Each row below holds a small network's activations on one input, seen along a few directions.
Each table varies a few parts of the input and shows all the possible inputs, shuffled.
Descriptions start from the smaller parts, as in this example, which fits no table here: one of 2 separate values, together with either a single point or one of 11 places around a ring or (one of 4 places along a line, together with one of 8 places around a ring).
Shared parts are said once, and a part with two or three values counts as separate values.

Other details of the inputs vary at random and push rows far along two fixed directions, the same in every table; ignore that.

A family of inputs:
row 1: [-15  22 -23   3 -15   3  -7 -28   9 -32  -1  24  15]
row 2: [ 10 -38   7  35 -53 -17 -43 -28  -6  63  19 -17  47]
row 3: [  7 -10 -27 -14  39   9  18  33 -21  10  -5  -4 -43]
row 4: [ 21  -3 -36  -7  55  19  12  20 -20   8   6   0 -30]
row 5: [-18   5  29  12 -27  -6  -5 -12  13  -1  -3 -10  21]
row 6: [-22  23  20 -13 -24  -5   6  -5  16 -43 -17   7  11]
row 7: [ -9  12   8  13 -33  -3 -10 -31  10  -1   5   5  32]
row 8: [ 18 -11 -34   2  27  12  -3   7 -22  30  10   0 -18]
row 9: [-13   9   8  14 -32  -2  -8 -31  11   1   4   5  30]
row 10: [ 18  -1   0  -7  58  12  24  12   4  22  12  -3 -38]
row 11: [-15  36   1  -6  18  15  25 -13  13 -31  -5   9  -3]
row 12: [  9 -18   5  23 -26  -8 -23 -17  -4  41  13  -8  33]
row 13: [  9  -6 -26 -22  41  14  24  30 -22  -7  -3   4 -39]
row 14: [-19  21  21 -14 -26  -4   8  -5  16 -46 -16  10  14]
row 15: [-15   1 -14   0 -35 -13 -16 -19   1 -19  -6  13  15]
row 16: [-13  26 -11 -13 -21  -7  -2 -15  11 -68 -11  24  17]
row 17: [-24  28  27   4 -14   0  10  -8  22 -31 -12  -2  11]
row 18: [-10  17  24  -5  16  12  25  11   7 -19  -6  -6  -7]
row 19: [-18  23 -24   8 -13   0  -7 -25  13 -25  -6  18  10]
row 20: [ 43 -83 -22   8  20 -15 -30  28 -34 102  25 -21 -39]
row 21: [ 13 -23  23  10   7   0  -1  18 -10  35   6 -26   1]
row 22: [  9  13   0 -35  83  27  56  62 -15 -10 -18 -12 -69]
row 23: [  9 -33 -14  14 -44 -23 -39 -10 -14  25   9   1  28]
row 24: [-15  29  30   1 -12  -2   8  -6  20 -42  -7   3  24]
row 25: [ 19 -61  -3  36 -18  -8 -31  -1 -24 113  19 -33   8]
row 26: [-11  22  22 -13 -21  -8   4  -1  16 -50 -15  10  21]
row 27: [ 13 -42 -22  38 -59 -22 -64 -31 -13  59  22  -2  48]
row 28: [  0  13  16 -20   8   2  16  19   3 -34 -13  -1  -5]
row 29: [-16  28 -12 -14 -23  -5   1 -18   9 -63 -13  26  13]
row 30: [ 13  -6  16 -26  44   3  23  34   4  -2  -3  -4 -44]
row 31: [  3 -16 -17  22 -33 -21 -44 -40  16  21  16  16  20]
row 32: [-22  37 -23   0  -8   5  -1 -30  15 -48  -7  26  11]
row 33: [ 12  -3  18  -7  42  17  28  33 -13  18   1 -21 -28]
row 34: [ 14  -8  10 -21  30  10  22  38 -17   9  -7 -13 -30]
row 35: [ 13  -7  25  -7  50   7  23  28   5  17   7 -15 -37]
Each input here is: one of 5 places around a ring, together with either a single point or one of 6 places along a line.
The inputs of row 14 and row 9 match in every part but the place on the ring of 5. If row 6 is changed in the same way as row 14 into row 9, which row does it become?
> row 11
List by row number the other rows that have the place on the ring of 5 in common with row 33.
> row 5, row 17, row 18, row 21, row 24, row 35
A walk changes only the place on the ring of 5. It starts at row 10 and steps to row 31. List the rest of the walk in order.
> row 20, row 30, row 35
List by row number the other rows that have the place on the ring of 5 in common with row 32.
> row 1, row 4, row 8, row 19, row 27, row 31
Change only the place on the line of 6 in row 15. List by row number the other rows that result.
> row 3, row 13, row 16, row 23, row 29
